Each row below holds a small network's activations on one input, seen along a few directions.
In each table, some parts of the input vary, and every possible input appears once, in random order.
Descriptions start from the smaller parts, as in this example, which fits no table here: one of 4 places along a line, together with either a single point or one of 11 places around a ring or (one of 3 separate values, together with one of 8 places around a ring).
Shared parts are said once, and a part with two or three values counts as separate values.
In the rows, zero is written as 100.

Other details of the inputs vary at random and push rows far along three fixed directions, the same in every table; ignore that.

A family of inputs:
r1:  98  83 135  88  91  95  94 118  84 115 127 136
r2: 123 118  65  77 117  89  99  81 106 100  92  69
r3:  85 108  92 118  58 106  94 115 112  96  90  88
r4:  86  91 105 120  49  98  94  96 115  94  98 114
r5:  78 109 119 122 138 100 126 101  98  96  99  89
r6: 139 111  82  78 109 103  83  83  91 102  88 120
r7:  77 119 100 102 139  91 134  81  97  86  98  91
r8: 124  95  97  81  65 108  76 124  88 120 106 134
r9: 129 101  53  98  89 109  85  95 100  85  74  60
r10:  96  90  76 101  58 110  92 117 105 106 100  86
r11: 122  86 126  72 136 106  85 120  75 122 127 148
r12: 127  87 122  91  78 103  82  98  87 104 104 159
r13:  46  83 152 128 142  96 123 117 105 105 120  90
r14:  41  89 133 133  86  89 129 107 114 105 118  92
r15:  96  93 139 110  85  97  89  98 106 118 106 144
r16: 126  73 131  76 121  99  71 109  84 123 120 148
r17: 114  94 127  96  70 107  78 130  91 116 111 135
r18:  98 100  49 108  48  95 100  88 120  81  89  51
r19: 134  84 117  71  92  89  75 108  85 111 120 139
r20:  99 118  96  88 142  93 107 106  98  98 108  75
r21:  94  72  72 133  14 107  84 100 109  86  84  95
r22: 141  83 119  71 119 107  62 116  81 111 110 132
r23:  94  97  95 123  90 108 102  96 108  92  81  77
r24:  90  97  55 109  85  99 112  92  98  83  89  61
r25:  67  87 114 131  60 115 108 113 108 106  93 117
r26: 147  90  78  71  82 115  71 116  72 111  97 135
r27: 109 102  84  81 115  91  94  88 104 103  99  77
r28: 115 105  80  67 162  87 106  77  90  83 110  74
r29: 110 129  90  85 126  98 105  87 109  92  87  71
r30:  50  86 115 139  43 108 111 119 124 108  99 100
r31: 123  96  43  92  84 103  88  83 101  90  75  62
r32:  94 106  97 109  92  99 101 101 117  98  93  68
r33:  43  94 160 132 121  76 139  93 123 102 120 105
r34: 142 126 105  73 122 110  85  90  96 100  98 119
r35:  84  95  88  93 133  93 114  97  93  91 112  77
r36: 130 137  64  80 135 105 103  90  90  83  81  86
r37:  90  86  75 125  12 104  78 102 126 100  82  88
r38: 114 142  81  85 137 101 108  89  98  89  94  85
r39:  95  98  86 114 104 108 105 107  97  92  93  74
r40:  45  88 143 136 120  91 139  98  99 101 109 107
r41:  89 110  89 106 134 100 125  97  96  98  93  89
r42: 132 106  78  72 145  91 108  77  86  86 100  89
r43: 101  79 147 102  90 101  83 121 103 118 113 123
r44:  89 115  56 100  65  97 106  94 111  82  87  68
r45: 133 107  98  78  71 107  76 104  83 105 107 153
r46:  67  88 130 129 123  91 123  87 109 106  96  99
r47:  94 124 129 101 169  99 125  80 102  96  95  94
r48:  81 123 113 101 135 104 125  94 105 103 108 106
Description of these inputs: one of 6 places around a ring, together with one of 8 places around a ring.
The inputs of r6 and r31 match in every part but the place on the ring of 8. If r25 is changed in the same way as r6 into r31, which row does it become?
> r26
The inputs of r48 and r8 match in every part but the place on the ring of 8. If r4 is changed in the same way as r48 into r8, which row does it become?
> r18
Start at r13 and move only the place on the ring of 8, one step at a time. The first step leads to r20. Which rows follow, in order?
> r17, r3, r38, r36, r5, r39
Change only the place on the ring of 8 in r45. List by row number the other rows that result.
> r1, r7, r14, r24, r35, r40, r44

A family of inputs:
r49: 132 108  67  73  98 100  92  86  93  81 100  90
r50:  94 105 113  87 127  85 116  92 101 112 119 106
r51: 102  76 137 110  74 101  85 102 105 108 101 131
r52: 109 105  97 100 108 109  97 101 105  96  87  83
r53:  93  78 126 106  66  92  93 111  97 111 109 128
r54: 125 117  45  74  79 110  79 107  93  89  95  79
r55:  81  96 105  99 119  89 124  93  89  93 115 101
r56:  89  75 122 104  70 100  94 108  95 119 117 139
r57: 103 104 124  96 135  84 106  88 101 102 106 107
r58: 115 100  87  91 109  95 100  90  89  89 105 103
r59:  87 109 112  98 127  97 108 104 106 118 104  92
r60:  92  76 122 115  75 108  91 124  92 114  99 129
r61: 100  94 119 103 139  95 111  82  94  97 102 111
r62: 110  89 104 101  58 112  65 121 102 114  94 123
r63: 102 105 125  86 125  88 114  92 103  95 116 101
r64: 106  98 124 104 135  94 106  80  99 100  97 106
r65: 106 105 128  99 134  88 105  84 102 102 105 104
r66:  59  92 102 140 108  90 127  80 123  88  85  61
r67: 129 111  61  83 106 110  88 103  84  86  94  90
r68:  82 104 114  97 133 101 107 105 100 106 106 104
r69: 132 117  54  70  74  94  75  87 107  92  90  78
r70:  83  92 104 102 125  90 122  90  92  97 106 105
r71: 142 109  67  80 118 115  82  96  83  93  85  99
r72: 114  84  77 108  45 122  73 116 100  96  85 101
r73: 101 111 124  91 129  99 111 110 100  99 114  96
r74:  98 104  88  93 100  93  95  83 112  97  91  86
r75: 131 114  67  58 107  95  86  88  90  90 107 102
r76:  92  97 115 105 125  95 115  85  95  91 109  99
r77:  54 104  99 136 107  96 128 105 119  87  99  51
r78:  58  90  61 130  44  94 123  96 121  77  92  43
r79:  92 107 113  92 129  95 118 113  88 102 117 100
r80:  89  82 109 122  38  98  87 103 121  97  94  91
r81:  96 110 128  98 127  98 105 106 106 103 104  92
r82:  99  79 130 122  82 111  82 119  97 113  95 130
r83:  69  94  68 123  85  93 122  82 114  83  81  51
r84: 121  81  58 102  29 122  64 121  95 114  85 114
r85:  97 105 114  96 140 101 108 102  98 122 100 106
r86: 105 104 124 107 143 104 103  97  96 104  94 102
r87:  91 103  77  98 100 105 112 109  87  90 103  83
r88: 178 177  72  50 117 120  92  96  78  99  79 164
r89:  98 117  93  90 103  98  90 106 110 103  98  83
r90:  91 115 119  85 131  94 107 111 102 105 118 100
r91:  91 104 119 100 128 104 115 108  97  95 113  95
r92: 105 109  90  89 111 100 102 108  93 100  97  88
r93: 125 108  91  89 118 109  92 103  81  95 103 101
r94:  92  92 114 107 132  92 113  86  97  97 102 111
r95: 120  82 107 102  50 103  75 106  97 100 104 122
r96:  84  96 108 103 132 101 119 108  86 102 104 105
r97: 108 101  84 101 118 110  99 101  92  95  89  96
r98:  66  74 123 138  54  93 105 108 115  97 107 100
r99:  99  85 131 118  73 107  81 123 100 114 101 124
r100:  58 105 105 141 106 101 122  95 125  90  87  43
r101:  88  76 126 104  73  98  85 106 102 112 110 138
r102:  97 100  24 101  68 103 102  78 114  89  74  53
r103: 128 117  70  62  97  91  86  92 100  92 106  94
r104:  73  95  72 123  86  98 120  79 122  77  84  50
r105:  97 110  83  92 102 102 104 108 103 108 104  83
r106: 101  84 133 115  74 109  85 124  96 110 110 125
r107: 100  83 130  98  77  93  84 107 103 128 111 139
r108:  86  81 117 109  72 111  92 125  93 121 113 128
r109: 114 101  84  87 109  93  96  84 101 111  93 102
r110: 120 154  99  95  94 102 119  74 104  92  86 142
The inputs of r89 and r69 match in every part but one. If r87 is changed in the same way as r89 into r69, which row does it become?
> r55
The inputs of r94 and r97 match in every part but one. If r61 is changed in the same way as r94 into r97, which row does it become?
> r71
What do these inputs look like to the network?
> one of 2 separate values, together with either a single point or (one of 5 places around a ring, together with one of 6 places around a ring)
Start at r54 and move only the place on the ring of 5, one step at a time. The first step leads to r90. Which rows follow, in order?
> r89, r62, r68
Change only the place on the ring of 6 in r55. List by row number the other rows that result.
> r49, r56, r58, r75, r76
Start at r73 and move only the place on the ring of 5, one step at a time. The first step leads to r91. Which rows follow, in order?
> r72, r52, r81

A family of inputs:
r111: 151  88 104  68  84  96  68  98  81 103 108 151
r112:  67  77 129 125  54 106  96 122 102 116 109 134
r113: 111 110 130  81 156 103 106 113  80 109 118 130
r114:  70 108  76 114 111 100 128  97 109  90  92  58
r115:  76  67 132 129  63 102  93 104 104 111 102 129
r116: 151  99 102  62  97 103  61 110  82 118 105 145
r117:  78  63 138 137  61 106  91 116 101 108 102 124
r118: 117  94  67 101  85 112  87  96  98  86  82  80
r119: 129  98  67  82  54 104  72 101 104 101  95  96
r120:  65 100 150 106 125  86 126 104  98 108 128 124
r121: 128 147  56 100  72 112  98  79 112  82  62  92
r122:  84 126  85  87 149  88 135  82 103  92 108  71
r123:  73  88 159 113 134  94 114 110 103 120 116 115
r124: 128  96  73  92  65 115  68 115 100  98  88  90
r125: 132 116 108  61 177  83 112  73  83 101 114 117
r126: 111 126  87  73 142  83 110  81 104  89 104  70
r127: 110 101  62 104  68 109  83 107 107  93  85  64
r128:  75 114  80 113 123  99 127 100 105  87  97  57
r129:  43  81  95 152  81  98 127  90 123  89  85  51
What do these inputs look like to the network?
> either a single point or (one of 3 separate values, together with one of 6 places along a line)
Start at r113 and move only the place on the line of 6, one step at a time. The first step leads to r128. Which rows follow, in order?
> r114, r112, r122, r120
Change only the choice among 3 separate values in r118. List by row number the other rows that result.
> r113, r124

A family of inputs:
r130: 110 103  84  95 113 105 104 102  93  96  99  87
r131:  93 101 128  94 154  98 117 104  89 107 113 112
r132:  94 136  28 105  36 115 104 100 113  81  77  63
r133: 129  91 143  74 124  93  87 104  88 123 121 151
r134:  87  83  88 119  65 100 103  98 111 101  94  83
r135: 112 107  88  79 121  93 100  87 102 100 100  90
r136: 102 138  81 105 132 107 122  83 107  86  83  68
r137: 112  88 144  93 104 105  83 123  89 116 119 142
r138: 116  88  94  93  63 113  72 120  99 110  95 114
r139: 132  85 105  83  89 103  84 102  83 107 109 134
r140: 119 120  76  90 108  98  94  75 101  92  85 106
r141: 108 114  85  85 127 100  96 100  98 103  99  88
r142:  72  90  98 120  89 105 102 109 107  93 100  84
r143: 140 134  60  77 120  97 104  69 101  83  84  86
r144:  83  88 113 120  91 102 108 114  99 101 102  99
r145:  94  85 117 106  88  94  99 102  96  96 108 108
r146: 102  99  78  92  89  98  93  91 107  90  96  78
r147:  86 126  44 104  54  94 119  82 122  78  84  70
r148: 101  91 131  94 106 104  82 119  92 113 115 134
r149:  68  85 129 114 114  92 110  96 102  99 114 106
r150: 119  95  74  85  90  98  86  94  94 104  95 103
r151:  62  89 120 126 108  99 115 111 108 111 103  95
r152: 101 103  89  95 104  95 102  89 107  91 102  78
r153:  80  87  91 118  72 110  97 111 107  91  96  82
r154:  99  83  98 101  86 102  97  97  96 100 101 105
r155: 101 106 120  88 136  85 109  90  97  98 112  99
r156: 117 106  87  85 119  89 106  88  94 101  99  91
r157:  71  99 120 119 109  96 113 109 109  97 105  81
r158: 101  87  97 110  69 111  88 116  99  96 101 101
r159:  96  95 122 105 111  98 106 113  93 113 105 111
r160:  72  98 118 120 109 100 115 107 113 107 104  81
r161: 110  92  83  98  81 109  89 113  98 106  91 100
r162:  73  93 129 113 109 101 105 112 106 104 109  99
r163: 104  96 100  89 113  97 100  92  95  93 106 100
r164: 114 111  93  88 134  99 108 100  93 105 101  92
r165:  73  89  94 123  89 106 105 108 104  98  98  85
r166:  95  83 108 114  62 108  88 121  97  98 101 108
r167:  92  85 103 105  75  99  86 101 106 109 102 105
r168:  98  97  83  97 106  94 108  89 105  99  95  82
r169:  76 113 112 114 126  92 128  74 118  90  90  90
r170:  83  91 120 103 129  91 113  92  94 104 112 110
r171: 129 112  88  72 121  89  96  88  93 101 101  96
r172: 143 117 105  62 138  98  88 107  80 111 107 119
r173:  89 135  93 104 150 103 121  84 104  93  88  84
r174:  91  93  93 108  92  98 106  91 106  88 102  80
r175:  84  83 113 117  85  94 109 100 100 100 105 101
r176:  64  99 151 138  92  87 123  93 114 102 101 120
r177: 112  82 110 118   8 130  61 127 100 111  84 150
r178: 178 126  75  65  74 117  61 108  75 103  84 142
r179: 114 102  97  78 117  94  88  93  95  99 106 108
The inputs of r135 and r138 match in every part but one. If r145 is changed in the same way as r135 into r138, which row does it become?
> r166
The inputs of r160 and r133 match in every part but one. If r159 is changed in the same way as r160 into r133, which row does it become?
> r156
What do these inputs look like to the network?
> one of 2 separate values, together with either a single point or (one of 4 places along a line, together with either a single point or one of 5 places around a ring)
Start at r162 and move only the place on the ring of 5, one step at a time. The first step leads to r138. Which rows follow, in order?
> r161, r131, r153
Change only the choice among 2 separate values in r151. List by row number the other rows that result.
> r150
Change only the choice among 2 separate values in r157. List by row number the other rows that result.
> r155
Change only the place on the line of 4 in r130. List by row number the other rows that result.
> r131, r144, r165
